Each row below holds a small network's activations on one input, seen along a few directions.
In each table, some parts of the input vary, and every possible input appears once, in random order.
Descriptions start from the smaller parts, as in this example, which fits no table here: one of 2 separate values, together with either a single point or one of 11 places along a line or (one of 5 places around a ring, together with one of 6 places along a line).
Shared parts are said once, and a part with two or three values counts as separate values.
In the rows, zero is written as 128.

Table:
r1: [162 144 166 190 103 116 120 174  72  75 245 164 142  98 155 138 218 166
  94]
r2: [125  87 183 103 125 121 121 124 127 185 103 139 151 102 139 187 138 118
 220]
r3: [ 75 127  97 145 152 133 132 138 135 186 116  94 130 138 137 206 161 134
 100]
r4: [109 186  72 133 159 156 181 132 147  44 106 111  54 145 111 159 146 131
  37]
r5: [ 88 175 125 121 127 146 116 138 123 180 123  71 115 100 152 137 106 169
  63]
r6: [109  45 163 187 141 141 132 105 113  95  64 164 202 150  60  85 145 130
 156]
r7: [177  98 153 172 111 122 101 100 113  94  66 108 194  96  79  23 122 108
 128]
r8: [161  99  83  84  77 164 141 112 174  83 195 189 100 172 139  73 105  99
 166]
r9: [123 106 132 127 161 112 143 143 113 187 107 128 166 130 160 196 126 132
 179]
r10: [110 186  95 106 108 159 141 192 137 153 121 118  68 160 134 146 137 163
  89]
r11: [175 132 176  76 144 105  78 117 124 178 124 115 157  75 152 128 106 155
 167]
r12: [ 72 187  89 167 178 122 133  94 128  95 106  84  57  78 129 116 127 124
  24]
r13: [143 147 140  95 162  90  91 153  93 174 116  95 134 103 167 126  99 162
 153]
r14: [ 45 152  73 176 193 107 167  85 136  95 113  96  90 140  82 188 167 111
  70]
r15: [190  95 170 164  82 129 143 136 161  43  76 141 162 182  75  59 106 120
 132]
r16: [140  95  85  76  78 111 107  63 128 126 197 144 150 101 147  46 109  86
 128]
r17: [ 77  73 120 123  89 135 116  44 140 138 183 192 163 178 158 119 128  51
 177]
r18: [189 131 176  79 112 134 124 183 142 142 138 146 100 132 118 153  93 134
 180]
r19: [162 168 132 108 131 130 145 198 127 160 132 133  97 150 138 147  94 136
 168]
What is each input in this table made of? -> either a single point or (one of 3 separate values, together with one of 6 places along a line)
Change only the place on the line of 6 in r15. List by row number the other rows that result. -> r4, r8, r10, r18, r19

Table:
r20: [124  50 146 151 118 122 108  68 121 105  93 128 184 102  66  82 113  87
 161]
r21: [ 93 146 122  91 149 113 103 136 119 229 195 102 122 110 184 156 108 151
 125]
r22: [144 126 150 117 128 130 150 159 128 124 105 166 109 191 127 153  93 105
 156]
r23: [157 192 111  55 125 128 110 146 129 156 170 106  81  88 177 169  86 168
 121]
r24: [168 161 147  77  87 139 129 158 130 155 169 156  92 108 140 173 131 162
 140]
r25: [168 133 187 171 129 110 140 179 118 103 103 113 161 137 105 105 134 155
 130]
r26: [107  78 116 100  90 135 108  68 146 122 178 170 164 131 151  61 148  90
 156]
r27: [103 116 155 103 106 146 109 149 110 189 181 151 142 127 163 182 138 142
 151]
r28: [136 195 143 114 168  97 110 150 113 177  75  66 149  82 156 129 124 173
 116]
r29: [113 151 129 119 208 108 113 119 122 198  92  76 148  77 126 184 101 147
 140]
r30: [ 48 148  44 160 164 150 168 125 156  74  92  95  45 168  97 134 130 129
  63]
r31: [112 179 112 192 162 144 169 124  96  80  92  84 107 124 107 107 170 155
  15]
r32: [121 136 136  95 126 159 147 164 141 174  90 136 117 156 124 174 111 146
 158]
r33: [127  85 159 175 161 106 158 131 118 115 103 133 158 123 109 160 127 112
 170]
r34: [143 148 169 130 124 121 126 170 105 143  75  99 161 103 120 136 153 178
 141]
r35: [173 146 126 105 114 137 137 175 132  86 199 145  96 126 139 124 125 113
 166]
r36: [166 106 153 149  96 128  89 114 114  88  94 119 194 110  63  32 108 133
 132]
r37: [108 101 138 115 115 118 136 140 121 151 200 173 151 150 158 145 144 110
 164]
r38: [206 121 112 116  84 122 110 121 140  91 179 184 106 134 141 100 132 121
 132]
r39: [108  73 127 108  82 112 125 104 131 133 184 187 159 143 171 116 145 110
 151]
r40: [ 93 201  54 150 124 155 154 131 136  61 163 125  37 112 140 124 147 116
  35]
r41: [150  69 155 159 134  96 143  74 138 114 102 130 159 126 112 124 144 118
 157]
r42: [123 123 166 143 155 122 119 133 107 179  89 118 150  92 112 193 144 137
 165]
r43: [ 39 165  52 163 137 133 123  97 120  94 179  88  77 150 149 151 179  97
  44]
r44: [ 73 138 111 199 199 117 159  68 115  82  96  75  70 128 100 162 176 136
  49]
r45: [114 160 110  73 172 123 124 164 147 204  86 114 107 142 148 165  78 138
 123]
r46: [183  94 157 173 102 121 114 145 133  97  96 115 186 127  96  80 137 157
 123]
r47: [168 121 115  96  82 151 102  95 146  77 174 170 117 108 147  48 112  94
 142]
r48: [123  82 126 116  95 159 112 111 148 116  90 156 156 176  95  63  85  72
 152]
r49: [149  99 109 125 104 140 144 120 161 123  95 159 135 190 118 112 115  89
 160]
What is each input in this table made of? -> one of 5 separate values, together with either a single point or one of 5 places along a line
Changing only the choice among 5 separate values turns r33 into r25. The same change can be made to r41. Which row results? -> r46
Change only the choice among 5 separate values in r21. List by row number the other rows that result. -> r23, r28, r29, r45
Which other rows agree with r39 in the choice among 5 separate values? List them by row number. -> r21, r26, r27, r37, r43
Change only the choice among 5 separate values in r43. List by row number the other rows that result. -> r30, r31, r40, r44
Start at r47 and move only the place on the line of 5, one step at a time. The first step leads to r38. Which rows follow, in order? -> r35, r24, r23

Table:
r50: [120 218  95 146 138 138 140 179 120 115 136  62  62 103 143 135 147 184
  19]
r51: [155  97 172  45 103 129  83 129 141 222 154 159 166 101 166 152  85 125
 229]
r52: [ 69 201  64 135 148 130 156 125 117 116 209 119  28 116 168 197 176 137
  48]
r53: [204  82 208 164 129 100 112 141 104  99  85 135 219 114  85  85 123 138
 182]
r54: [ 29 155 104 168 205 127 166 134 126 184  60  70  93 129 121 238 154 151
  67]
r55: [160  57 123 116  49 145 114  89 151  69 189 209 165 194 119  36 116  61
 189]
r56: [158  99 203 108 144 112 100 167  98 205  83 131 208 103 131 153 107 148
 216]
r57: [101 224  73 115 174 140 175 180 150 125 106  79  14 150 135 186 107 154
  53]
r58: [177  84 130  53  67 124 101 114 143 145 217 192 154 141 186  85 105 104
 211]
r59: [183  50 161 159  83 139 126  93 138  52  82 172 191 147  70  41 131  95
 180]
r60: [ 52 142  74 199 168 123 138  57 121  75  87  80 109 112  85  99 157 111
  14]
What is each input in this table made of? -> either one of 5 separate values or one of 6 places around a ring

Table:
r61: [101 169 121 100 178 107 120 123 124 178 139 111  86  90 153 206 136 143
 118]
r62: [128  62 137 161 116 114 115  40 122  64 119 160 191 117  88  57 138  75
 147]
r63: [150  83 150 122  89 144 128 113 152  99 109 182 157 161 100  91 110  94
 186]
r64: [152  88 187  94 113 115 106 139 110 184 130 144 189 125 149 145 125 122
 213]
r65: [ 86 149  56 133 133 138 150 110 154 101 155 120  73 170 155 121 136 117
  67]
r66: [ 92 154 107 167 172 140 157 145 122 112  56  77 106 142  82 149 141 140
  58]
r67: [ 76 159  85 102 141 129 140 130 128 163 195 131  78 120 171 171 136 127
  96]
r68: [127  78 169  82 123 117  73 128 106 212 137 137 204 103 156 139 112 141
 197]
r69: [ 93 172 101 133 197 120 160 157 124 164  68  80  85 118 132 198 117 155
  94]
r70: [ 83 163 128 149 191 113 153 145 110 172  99  86  96  91 137 215 144 163
  95]
r71: [202  97 162 107  88 127 108 159 121 108 152 175 162 145 121  94 106 119
 204]
r72: [177 108 171  93  93 125  93 170 132 191 135 135 192  98 156 109 107 142
 187]
r73: [ 86 179  82  96 137 139 138 143 141 153 164 125  61 140 160 159 100 114
 103]
r74: [159  67 156 115 109 118 112 125 118 134 153 179 193 159 122 115 116 110
 211]
r75: [120 161 108 182 123 140 139 127 132  70 131  97 101 132  98  99 155 135
  53]
r76: [ 86 139  92 173 148 147 149 110 141  96 106 100  95 153  87 127 144 116
  67]
r77: [122 186  92  97 110 142 140 146 131 125 198 125  67 120 161 137 134 131
 102]
r78: [165  85 145 103 117 139 128 147 141 135 125 165 152 178 110 110  97 118
 207]
r79: [169  92 166  87 104 130 122 154 141 175 111 139 156 146 127 135  97 125
 200]
r80: [150  63 157 140  99 137 121  95 130  98 141 184 181 144 117  96 139  84
 185]
r81: [140  73 124 142 103 131 119  57 142  66  98 151 159 131  83  43 114  88
 141]
r82: [140  93 163  74 106 148  98 147 146 214 109 128 172 120 148 134  99 145
 184]
r83: [115 162  67 147 102 134 142 124 133  81 181 126  89 146 154 101 150 131
  61]
r84: [142 199 122 101 161 109 126 152 127 151 142 104  79  87 150 164 123 163
 110]
r85: [114 176 111  93 172 120 131 135 146 176 113 102  72 115 150 194 107 137
 114]
r86: [199 108 181  98  98 100 106 159 115 151 140 145 175 122 147 105 108 140
 196]
r87: [116 182 132 173 153 130 150 155 100  93  71  78 103 124  94 122 158 165
  46]
r88: [ 71 136  67 152 121 123 146 102 138 107 171 136  89 146 159 134 163 117
  70]
r89: [181  88 144 150  82 127 102  68 119  41 128 155 165 109 100  16 124 101
 137]
r90: [ 74 129 109 185 142 133 138  96 124  87 123 103 112 136 101 127 168 123
  61]
r91: [132 184 143 142 170 119 150 171 106 137 100  79 100  87 140 176 132 193
  73]
r92: [ 82 150 122 197 174 128 150 131 111 117  79  83 109 121 101 167 173 146
  66]
r93: [195  90 166 133  59 140 112 122 137  70 145 181 174 128 114  69 117 102
 174]
Changing only one part turns r89 into r62. The same change can be made to r75. Which row results? -> r90
What is each input in this table made of? -> one of 3 separate values, together with either one of 5 places along a line or one of 6 places around a ring
Start at r91 and move only the place on the ring of 6, one step at a time. The first step leads to r84. Which rows follow, in order? -> r77, r83, r75, r87
Change only the place on the line of 5 in r68. List by row number the other rows that result. -> r62, r64, r74, r80
